A small network was shown many inputs. Here are its activations along a few directions, one row for each input.
Each table varies a few parts of the input and shows all the possible inputs, shuffled.
A made-up example of a description, with smaller parts first: one of 2 separate values, together with either a single point or one of 11 places around a ring or (one of 4 places along a line, together with one of 8 places around a ring).
Shared parts are said once, and a part with two or three values counts as separate values.
In the rows, zero is written as 128.

Table:
r1: [122  47 110 153  78 131  57  72 131  49 181 125]
r2: [ 85 134 169 126  84 106  75 158  78 236  55 150]
r3: [194 187 114  90 205 147 212  96 156 125 194 138]
r4: [119  88 152 190  95 146  70  80 159  56 181 135]
r5: [ 96 107 154 201  98 147  98 117 168  46 159 128]
r6: [ 88 108 132 202 101 143 124 155 164  33 126 103]
r7: [107 116 167 114  81 104  47 122  69 250  74 158]
r8: [ 66 137 146 127 102 102 120 223  98 195  11 117]
r9: [ 79 133 148 130  88 105 102 194  78 212  28 122]
r10: [221 173 110  72 204 146 188  59 150 137 216 144]
r11: [107  74 125  81  65  90  35 110  45 236  78 147]
r12: [179 183  95  99 202 144 231 135 150 108 158 115]
r13: [ 73 115 132 199 114 139 142 184 183  19 107  98]
r14: [221 133  70  35 188 133 173  49 124 126 217 130]
r15: [163 186  95 101 214 138 245 166 168  93 136 109]
- Changing only one part turns r3 into r2. The same change can be made to r10. Which row results? => r7
- Describe the family of inputs behind these rows. => one of 3 separate values, together with one of 5 places along a line
- Which other rows does r11 become when the choice among 3 separate values takes its other values? List them by row number. => r1, r14
- Which other rows does r9 become when the choice among 3 separate values takes its other values? List them by row number. => r6, r12

Table:
r16: [118 133 127 119 116 122 127 151 100 162  99 128]
r17: [ 97  86 131 174  90 137  89 121 137  63 137 117]
r18: [137 141 125 122 156 132 153 121 155 105 151 136]
r19: [135 131 146 145 122 134 110 107 125 138 141 137]
r20: [141 124 118 112 118 127 125 113 107 147 137 130]
r21: [143 112 111  98 129 121 117 115 118 143 128 125]
r22: [110 123 145 122 121 115 109 147 131 149  95 130]
r23: [124 139 133 136 118 126 126 147 102 163  98 128]
r24: [103 127 144 128 118 117 114 144 124 152 102 137]
r25: [150 149 110 112 149 136 167 124 128 117 150 119]
r26: [142 152 138 146 151 144 151 119 151 114 150 129]
r27: [114 102 123 180 115 142 131 139 161  35 150 109]
r28: [113 125 122 112 122 115 127 149 102 162  95 128]
r29: [139 148 131 129 149 139 153 123 152 109 153 131]
r30: [131 126 140 128 119 130 110 111 125 137 144 139]
r31: [144 135 124 117 159 132 149 125 163 102 144 131]
r32: [ 76  99 133 180  81 126  92 151 139  82 101 113]
r33: [154 153 118 131 149 139 164 120 128 121 147 118]
r34: [120 121 123 106 126 113 120 152 110 159  88 120]
r35: [134 115 134 116 129 122 102 113 135 132 136 136]
r36: [113 139 154 150 116 130 115 141 123 155 105 134]
r37: [127 119 134 121 126 123 108 109 128 134 142 142]
r38: [136 116 111 104 126 121 124 112 110 146 135 132]
r39: [155 135 104  99 160 130 162 126 140 111 140 117]
r40: [108 135 149 134 114 125 115 145 122 154 106 136]
r41: [146 130 125 130 120 130 124 110 108 148 134 130]
r42: [147 140 104 105 156 130 167 122 131 114 147 123]
- Describe the family of inputs behind these rows. => one of 3 separate values, together with either a single point or (one of 2 separate values, together with one of 4 places along a line)
- Changing only the choice among 3 separate values turns r23 into r41. The same change can be made to r22. Which row results? => r35
- A walk changes only the place on the line of 4. It starts at r22 and steps to r24. List the rest of the walk in order. => r40, r36
- Which other rows does r31 become when the place on the line of 4 takes its other values? List them by row number. => r18, r26, r29
- Which other rows does r20 become when the choice among 3 separate values takes its other values? List them by row number. => r16, r25

Table:
r43: [125 135 122 137 144 133 153 141 149  95 132 122]
r44: [137 151 122 105 143 124 154 146 116 161 109 125]
r45: [135 106 118 138 122 136 117 102 145  78 164 122]
r46: [143 140 131 109 140 126 131 120 123 157 129 135]
r47: [145 132 127 112 132 127 125 105 115 154 143 139]
r48: [131 132 132 146 139 138 140 127 154  91 146 124]
r49: [132 125 128 149 129 141 132 111 148  84 161 126]
r50: [127 144 121 141 145 135 163 151 143 101 122 115]
r51: [135 142 123 100 143 121 144 135 119 157 118 131]
r52: [149 113 118 104 127 123 111  97 111 148 145 136]
r53: [ 49  88 165 166  45 104  37 172  85 181  39 132]
- Describe the family of inputs behind these rows. => either a single point or (one of 2 separate values, together with one of 5 places along a line)
- Which other rows does r43 become when the choice among 2 separate values takes its other values? List them by row number. => r51
